Each row below holds a small network's activations on one input, seen along a few directions.
Each table varies a few parts of the input and shows all the possible inputs, shuffled.
Descriptions start from the smaller parts, as in this example, which fits no table here: one of 2 separate values, together with either a single point or one of 9 places along a line or (one of 4 places along a line, together with one of 8 places around a ring).
Shared parts are said once, and a part with two or three values counts as separate values.

Rows:
row 1: [+4.13, +3.46, -9.32, +3.15, +2.56, +0.46, +0.54, -2.97, -9.63, -2.19, -1.29]
row 2: [+4.96, +4.54, -9.19, +1.26, +0.26, +1.62, -1.10, -3.36, -7.49, -3.75, +2.75]
row 3: [-4.77, -0.85, +3.41, +0.79, -0.64, +1.45, +0.29, +1.19, +4.49, -0.89, -2.70]
row 4: [+2.03, -1.90, +3.48, -0.41, -0.47, -0.60, -0.22, +0.98, +2.09, +2.69, +1.55]
row 5: [-4.74, -1.59, +1.34, -1.56, -0.47, -0.04, +0.95, +0.78, +2.48, -0.84, -1.81]
row 6: [+1.74, -1.13, +2.74, -1.43, +0.08, -1.81, -0.51, +0.69, +0.41, +2.90, +1.97]
row 7: [+2.05, -0.88, +3.32, -0.93, +0.04, -0.91, -0.53, +1.35, +1.49, +2.88, +1.54]
row 8: [+2.50, -1.21, +2.90, -1.25, -0.46, -1.56, -0.35, +1.36, +1.01, +2.63, +1.80]
row 9: [+1.15, -0.87, +4.44, +0.59, -0.05, -0.15, -0.14, +1.15, +2.11, +2.52, +1.33]
row 10: [-4.53, -1.10, +2.12, -0.39, -0.50, +0.86, +0.71, +1.25, +4.16, -0.42, -2.07]
row 11: [-4.52, -2.00, +2.22, -0.17, -0.74, +0.86, +0.58, +0.97, +4.40, -0.95, -1.92]
row 12: [+4.12, +5.10, -9.15, +1.33, +1.34, +0.05, -1.09, -4.74, -8.72, -3.85, +0.65]
row 13: [-4.11, -1.57, +1.68, -1.01, -0.94, -0.20, +0.88, +1.34, +3.22, -0.72, -1.79]
- Describe the family of inputs behind these rows. => either one of 3 separate values or (one of 2 separate values, together with one of 5 places along a line)
- Change only the place on the line of 5 in row 7. List by row number the other rows that result. => row 4, row 6, row 8, row 9
- A walk changes only the place on the line of 5. It starts at row 5 and steps to row 13. List the rest of the walk in order. => row 10, row 11, row 3

Rows:
row 14: [+2.79, +1.75, -3.86, -1.21, -1.15, -0.61, -1.02, -2.04, -3.15, -1.47, +4.08]
row 15: [+2.56, -3.48, +9.78, -1.55, +0.28, -2.72, -2.32, +3.85, +6.60, +7.47, +3.58]
row 16: [-2.84, -0.41, +0.56, +0.20, -1.88, +0.98, +0.67, +2.14, +2.53, -1.97, -0.24]
row 17: [-3.12, -0.95, +2.13, +1.62, -0.12, +1.16, +0.71, -0.37, +3.05, -0.70, -1.92]
row 18: [-2.70, +1.18, +0.62, -2.71, -2.84, +1.17, -0.53, +0.20, +3.02, -3.20, +2.18]
row 19: [+1.70, +1.65, -1.58, +1.55, +2.37, -1.82, +0.63, -1.25, -4.46, +0.93, -3.20]
row 20: [+3.19, +1.44, -1.76, +2.17, +1.52, +0.49, -0.68, -2.14, -4.08, +0.05, +0.03]
row 21: [+1.55, +1.75, -1.89, +1.41, +2.88, -0.25, +0.02, -0.53, -4.29, +1.45, -1.31]
row 22: [-1.89, +0.17, -0.35, -1.72, -2.78, +1.61, -0.79, +0.86, +4.14, -2.31, +0.48]
row 23: [-4.59, -3.17, +2.21, -0.02, +1.26, -1.18, +1.22, +0.16, +1.39, +0.44, -4.79]
row 24: [+3.53, +0.92, -3.25, +0.64, -0.32, +0.42, +0.54, -0.59, -4.35, -0.73, +1.56]
row 25: [+4.23, +1.03, -4.38, -0.53, -0.41, +0.26, -0.53, -1.46, -2.32, -1.23, +2.65]
row 26: [-4.42, -1.87, +1.78, +0.15, +1.19, +0.49, +2.08, +1.18, +1.90, +1.28, -3.11]
- Describe the family of inputs behind these rows. => either a single point or (one of 2 separate values, together with one of 6 places along a line)
